A small network was shown many inputs. Here are its activations along a few directions, one row for each input.
In each table, some parts of the input vary, and every possible input appears once, in random order.
Descriptions start from the smaller parts, as in this example, which fits no table here: one of 5 places around a ring, together with either a single point or one of 11 places around a ring or (one of 2 separate values, together with one of 6 places along a line).
Shared parts are said once, and a part with two or three values counts as separate values.

Other details of the inputs vary at random and push rows far along three fixed directions, the same in every table; ignore that.

A family of inputs:
R1: [ 30 -37  31 -37 -30 -17  10 -21  -1 -50  27 -19]
R2: [-14  23 -28   8   8  28 -17  36   9  75 -10  25]
R3: [ 11  35  74  36   5  48 -31   7  17  21  26  13]
R4: [-32  33 -55 -20  38  -9  -8 -21 -12   9 -16 -12]
R5: [ 42 -52  32 -15 -21 -25   4 -21   5 -47  20 -25]
R6: [-29  27 -52  -2  52 -22  -7 -19  -8  12 -23 -12]
R7: [ 20 -35  -8 -41 -35 -30  18  -6  -2 -32  -8 -27]
R8: [ 31 -30   3 -15 -17 -37  26   7 -24 -22  -4 -32]
R9: [-44  11 -38  -7  20 -31 -28 -18 -23   6 -32  -3]
R10: [ 40 -35 -51 -25 -26 -55  13  -7 -12  -8 -41 -13]
R11: [ 20 -18  37  18  -5  35  -5  24  20  18  18  19]
R12: [ 35 -40  36  -1 -27 -29   3 -21  -9 -51  26 -29]
R13: [-38  -8  44   3  21   0 -34 -29  -3 -33  27 -13]
R14: [ 25   8   5 -21  -7 -25  14 -10 -26  -3 -27 -34]
R15: [-29   1  44   2  41   8 -25 -37  -9 -35  36 -18]
R16: [-17  13  35 -10  12 -14 -49 -31  -5 -36  42   1]
R17: [-15  11  21  22  18  34 -11  28  13  42  10  30]
R18: [ 32 -31  28 -36 -34 -22  -2 -25  -6 -62  23  -9]
R19: [-37  22 -42 -20  25 -37 -26 -15 -18  26  -7 -13]
R20: [ 17 -32 -65 -35 -10 -44  48   3 -11  -6 -58 -37]
R21: [ -9  12  57  34  20  53 -11  10  35   6  41  33]
R22: [-35   6   5 -20  20  -6 -26  -6 -17  -2   7 -26]
R23: [ 57 -23  34  16 -43  41  56  18  30 -37  16  24]
R24: [ 64 -19  32   0 -33  43  25  13  51 -30  32  17]
R25: [-12  27 -35  30 -13   3   0  29   0  52 -27  50]
R26: [-33  30 -32   6   7  35   2  28  19  51 -18  24]
R27: [-17  23 -30  20   4   8 -13  20  11  52 -23  52]
R28: [-35  14  -4 -16   5 -15 -39 -20 -11 -16   3  -1]
R29: [-15  12  50  32  16  65  -7   3  41 -18  29  30]
R30: [  8 -12  20 -27   2  -2   5 -20  -2 -37  25 -22]
R31: [ 24 -14 -64 -43 -14 -29  40  -2   2 -24 -40 -30]
R32: [-27  18 -37 -25  30 -30 -19   1 -25  30 -11 -22]
R33: [-28  -3  10 -10  33  -9 -19 -15 -27   1   5 -19]
R34: [-17  14  37  -9  31   2 -29 -26   4 -32  48 -20]
R35: [ 20 -15   1   9 -21  11  21  24  24  25  -5  31]
R36: [-47  21 -41   7  27 -20  -1  -7 -27  12 -27 -25]
R37: [-32   3  45  14  14  -4 -27 -32 -22 -29  37 -10]
R38: [-20  30  64   3  23   2 -36 -27 -18 -27  15 -37]
R39: [-24  29  -9  15  38 -12 -10 -23 -12 -19   9 -15]
R40: [-27  26 -25   0   8  34  -4  34   1  71 -12  32]
R41: [ 40 -27 -15 -33 -32 -39  -5 -14  -4 -31  -1 -14]
R42: [ 53 -22 -54   6 -61 -18  40  35   4  29 -49  28]
R43: [-22  16 -10   9  52  -5 -30 -34   0 -14   9 -19]
R44: [ 34 -42  58   3 -35  39  27  32  27 -17  14  14]
R45: [-5 11 13 37 -1 33 -9 32  4 46  7 23]
R46: [ 26 -33   2 -18 -21 -27  31   3 -30 -22  -8 -29]
R47: [ -5  35  60   7  26  -4 -34 -23 -15 -13  21 -27]
R48: [-23  36 -31  35  13  21  12  30   6  60 -16  30]
R49: [ 32 -32 -20 -18 -30 -55  33  -4 -20 -23 -15 -28]
R50: [-23  14  -2  17  31 -13 -21 -21 -18  -4  11 -26]
R51: [  6  -3 -15  18 -42   9  18  29   5  15 -27  37]
R52: [ 33 -19  36  21 -11  42  12  17  39   1  22  22]
R53: [  7 -13 -20 -25  -5 -32 -14 -17  -6  -3   3 -23]
R54: [ 50  -7 -47  17 -32  13  53  33  23  22 -34  19]
R55: [-47   9   5  12  13 -15 -22 -17 -22  -8   3 -15]
R56: [-31  15  24  34   0  42  -5  34   2  34   4  23]
R57: [-34  -1   2  -6  26 -16 -23 -29 -19  -3   4  -8]
R58: [  3  -6 -54 -14 -20 -49  16  -7 -37   1 -43  -5]
R59: [ 44 -23   1  10 -46  24  62  33  15   6 -11  20]
R60: [ 64 -16  27  -6 -38  38  41  23  51 -29  25  26]
R61: [-27  24 -52 -14  35 -20 -23 -13 -11  30 -12 -23]
R62: [-20  23  52  46   7  63  -5   6  29 -20  33  28]
R63: [ 16   4 -54   4  -5  24  46  24  21  36 -43  32]
R64: [-16  15 -34  14  -7  18  -1  19   5  53 -31  55]
Description of these inputs: one of 4 places along a line, together with either a single point or (one of 3 separate values, together with one of 5 places along a line).
The inputs of R17 and R44 match in every part but the place on the line of 4. If R25 is changed in the same way as R17 into R44, which row does it become?
> R51
A walk changes only the place on the line of 5. It starts at R54 and steps to R50. List the rest of the walk in order.
> R45, R12, R42

A family of inputs:
R65: [ 44 -23  35  -6   0   0  47 -20   7 -80  14 -48]
R66: [ -4   9 -26   8  10  -3  -3  13  -3  42 -23   2]
R67: [  6 -35  -6 -31 -11 -28  12 -24  -6 -55   7 -24]
R68: [15  1 -3 13 -6 28  4 18 28 24  2 32]
R69: [-29  13 -19 -22  21 -33 -13 -11 -37  13 -17 -37]
R70: [ 22 -11 -35   7 -34 -17  27  14  -5   9 -29  17]
R71: [ 27 -24  62  20 -36  43  10   9  35 -35  36  42]
R72: [ 13  10  12  11 -19  25   4  26  13  30  -9  23]
R73: [  0 -20 -25 -17  -6 -51   8 -15 -32 -21 -29 -32]
R74: [-47  21 -11  -6  51   0 -40 -25  -2   3  20 -11]
R75: [-35  23   4  21  29  26 -19  19  -3  52   5  11]
R76: [ 34  -6 -27 -15 -33   2  27  19  16  16 -25  19]
R77: [-11  19  76  14  17   7 -51 -36  -3 -47  61  -9]
R78: [-40   0 -20  -8  19 -34  -9 -11 -40   4 -17 -28]
R79: [ 43 -10 -23   6 -25  -6  26  20  12  20 -16  14]
R80: [-38  34   6   6  22  40 -30   4  20  25  20  29]
What is each input in this table made of?
> either a single point or (one of 3 separate values, together with one of 5 places along a line)

A family of inputs:
R81: [-31  52 -23  28  13   8 -28  -5   0  26  -5  42]
R82: [  6   1 -57  20 -14   1  22  21  16  36 -22  49]
R83: [-15  -7 -15  -6  28 -20 -33 -29  -2 -11  10 -16]
R84: [-13  24  13   1  12 -21 -30 -11 -21   0  11 -25]
R85: [-39  -5   6 -14  17 -14 -19 -10 -18 -11  -3 -30]
R86: [ 24  -2  52  14 -22  12 -15 -21  20 -49  26  25]
R87: [-61  30  -5  37  49 -14 -37 -12 -41  38   4  -8]
R88: [  2 -25 -49 -15  11 -58   0 -34 -18 -30 -23 -17]
R89: [ -2 -16  52   9  15  -8 -27 -16  -6 -33  51 -26]
R90: [  7   8  23  19 -11  -8  -4   1 -21   7 -17  -4]
R91: [-13  22  14  11   9 -32 -17 -17 -44  -4  -3 -27]
R92: [ -1  36   3   5   5  38 -19  24  21  61  -9  36]
R93: [ 37  -1 -41 -26 -27 -32  12  -4  -4  -5 -18 -13]
R94: [-80  40 -30  11  38  -2 -32 -25 -16   5   3  19]
R95: [-10   2 -34  -1 -23  14  29  46   4  49 -27  17]
R96: [ -7 -29   7 -24  -9 -25   5 -36  -6 -70   4 -13]
R97: [ 35   1 -44  -8  28   1  66  -6  14 -27 -40 -47]
R98: [-24  10  60  44 -17  61   8  32   6  18  25  40]
R99: [ 17 -30  62  15  -5  15 -14   2  17 -21  37  -4]
R100: [ 23  30 -56  18  23  39  71  27  30  26 -35  -3]
R101: [ 52 -20  15 -20 -36 -10   4 -10  17 -39   5  -8]
R102: [ 17  16   8 -22   0  -1  -9   1  -1  13   8  -4]
R103: [ 28 -39 -20   1 -17 -37  31   9 -25   5 -37 -19]
R104: [ 23 -28  65 -16 -26  54  14  21  38 -16  31  23]
R105: [-22 -14  41 -15   9  11 -29 -31   7 -57  38 -13]
R106: [ 54 -40 -24 -29 -25  -5  37  27  19  23 -23   5]
R107: [-50  29 -23   5  16  27 -20   5   8  27   8  24]
R108: [ 53 -33 -28 -28 -26  -8  41  29  14  24 -12   4]
R109: [-28  24  -3  -4   6  48   1  31  17  54   6  36]
R110: [ -9  14   9  -5  13 -28 -32 -17 -19  -3  -5 -32]
R111: [ 10 -19 -54 -27   8 -52  -1 -22 -17 -14  -7 -32]
R112: [ 17 -32  75  23 -42  45  27  27  12 -21  15  23]
What is each input in this table made of?
> one of 2 separate values, together with either a single point or (one of 3 separate values, together with one of 5 places along a line)
The inputs of R101 and R93 match in every part but the choice among 2 separate values. If R110 is changed in the same way as R101 into R93, which row does it become?
> R84
Which other rows does R95 become when the place on the line of 5 takes its other values? List them by row number.
> R94, R98, R107, R109
Which other rows does R108 become when the choice among 2 separate values takes its other values? List them by row number.
> R106
Which other rows does R96 become when the choice among 3 separate values takes its other values? List them by row number.
> R86, R88
